Look-ups in named tables: a row name and a column name give one cell, copied from the table.

bori
        rageg  gek  saruna  pava
sek        75  154     225   191
gifiga    246  139      44    89
talik     222  142      70   104
kodad     230  141      61    99
geduge    247  139      44    89
raz       229  141      62   100
git       244  139      46    91

What is the rageg of talik in bori? 222
What is the rageg of git in bori? 244
What is the gek of geduge in bori? 139
What is the saruna of talik in bori? 70
What is the gek of kodad in bori? 141
What is the pava of sek in bori? 191
What is the saruna of gifiga in bori? 44
What is the rageg of raz in bori? 229
What is the rageg of sek in bori? 75
What is the saruna of raz in bori? 62
What is the saruna of git in bori? 46
What is the pava of raz in bori? 100
What is the gek of gifiga in bori? 139
What is the pava of geduge in bori? 89
What is the saruna of kodad in bori? 61
What is the gek of talik in bori? 142
What is the gek of raz in bori? 141
What is the rageg of geduge in bori? 247
What is the gek of git in bori? 139

vor =
	kisad	gufut	zar	tem	zil	zezu
dig	95	108	93	83	151	149
bugib	114	60	75	93	115	107
tus	119	141	116	144	124	134
vup	84	89	81	68	54	87
fal	132	71	180	92	143	105
dek	107	177	90	36	199	185
rad	135	116	104	87	79	178
fekesor	64	50	57	66	176	156
rupovom	188	16	121	99	159	133
sul	98	161	153	69	165	182
sug	100	90	155	99	158	114
zus	74	76	62	123	162	116
degubo	172	63	95	102	134	114

What is the zezu of tus in vor?
134
What is the zar of bugib in vor?
75
What is the zar of zus in vor?
62
What is the gufut of dek in vor?
177
What is the zil of tus in vor?
124
What is the zar of dig in vor?
93
What is the gufut of zus in vor?
76
What is the tem of fekesor in vor?
66
What is the zar of vup in vor?
81
What is the zil of vup in vor?
54
What is the kisad of tus in vor?
119
What is the zil of sul in vor?
165
What is the kisad of rad in vor?
135
What is the zar of degubo in vor?
95
What is the zil of fekesor in vor?
176
What is the kisad of sul in vor?
98
What is the zar of dek in vor?
90
What is the tem of sug in vor?
99

ziret =
|  | kulu | dolim | serulod | kudiru | dutas | gab | fezibo | veb |
|---|---|---|---|---|---|---|---|---|
| gapugas | 0.27 | 0.45 | 0.67 | 0.79 | 0.43 | 0.12 | 0.45 | 0.31 |
| kotok | 0.52 | 0.78 | 0.09 | 0.69 | 0.63 | 0.35 | 0.56 | 0.64 |
| suz | 0.58 | 0.29 | 0.92 | 0.51 | 0.44 | 0.19 | 0.57 | 0.40 |
| sube | 0.32 | 0.76 | 0.33 | 0.57 | 0.45 | 0.90 | 0.43 | 0.60 |
| duk | 0.32 | 0.60 | 0.39 | 0.91 | 0.43 | 0.53 | 0.23 | 0.64 |
| milenif | 0.61 | 0.37 | 0.95 | 0.59 | 0.46 | 0.33 | 0.41 | 0.27 |

suz, serulod => 0.92
milenif, serulod => 0.95
sube, dolim => 0.76
milenif, kudiru => 0.59
suz, veb => 0.40
kotok, serulod => 0.09
gapugas, gab => 0.12
gapugas, dutas => 0.43
suz, kudiru => 0.51
kotok, kudiru => 0.69
Row with the largest dolim: kotok

Table pepurem
	tupenaf	toripo	davere	degibek	mebik	rasuvag	taraso
kuz	-71	86	60	92	-60	-27	-14
tesi	79	-13	-28	17	-12	-12	-21
tipe	39	-28	-37	25	-48	13	-9
kif	81	62	94	-39	-42	42	-28
kaz	7	12	-5	21	24	-4	12
gegi	10	-40	42	43	54	25	14
rurid	2	19	14	-31	35	-43	26
samodo	16	43	-58	38	0	9	21
dotef	-36	-51	53	-39	20	18	25
fesita	31	5	28	4	41	-48	70
basamap	-14	5	20	48	-4	-5	30
kofop	-3	16	-21	30	-28	62	-27
zubob	-46	54	-18	-20	33	77	-4

toripo of kuz = 86
toripo of rurid = 19
rasuvag of dotef = 18
tupenaf of kaz = 7
toripo of gegi = -40
mebik of tipe = -48
tupenaf of basamap = -14
davere of tesi = -28
tupenaf of kif = 81
taraso of dotef = 25
toripo of kaz = 12
tupenaf of kuz = -71
rasuvag of tipe = 13
degibek of tipe = 25
degibek of basamap = 48
degibek of kofop = 30
toripo of kofop = 16
toripo of tesi = -13
rasuvag of rurid = -43
toripo of kif = 62
Which row has the largest tupenaf? kif

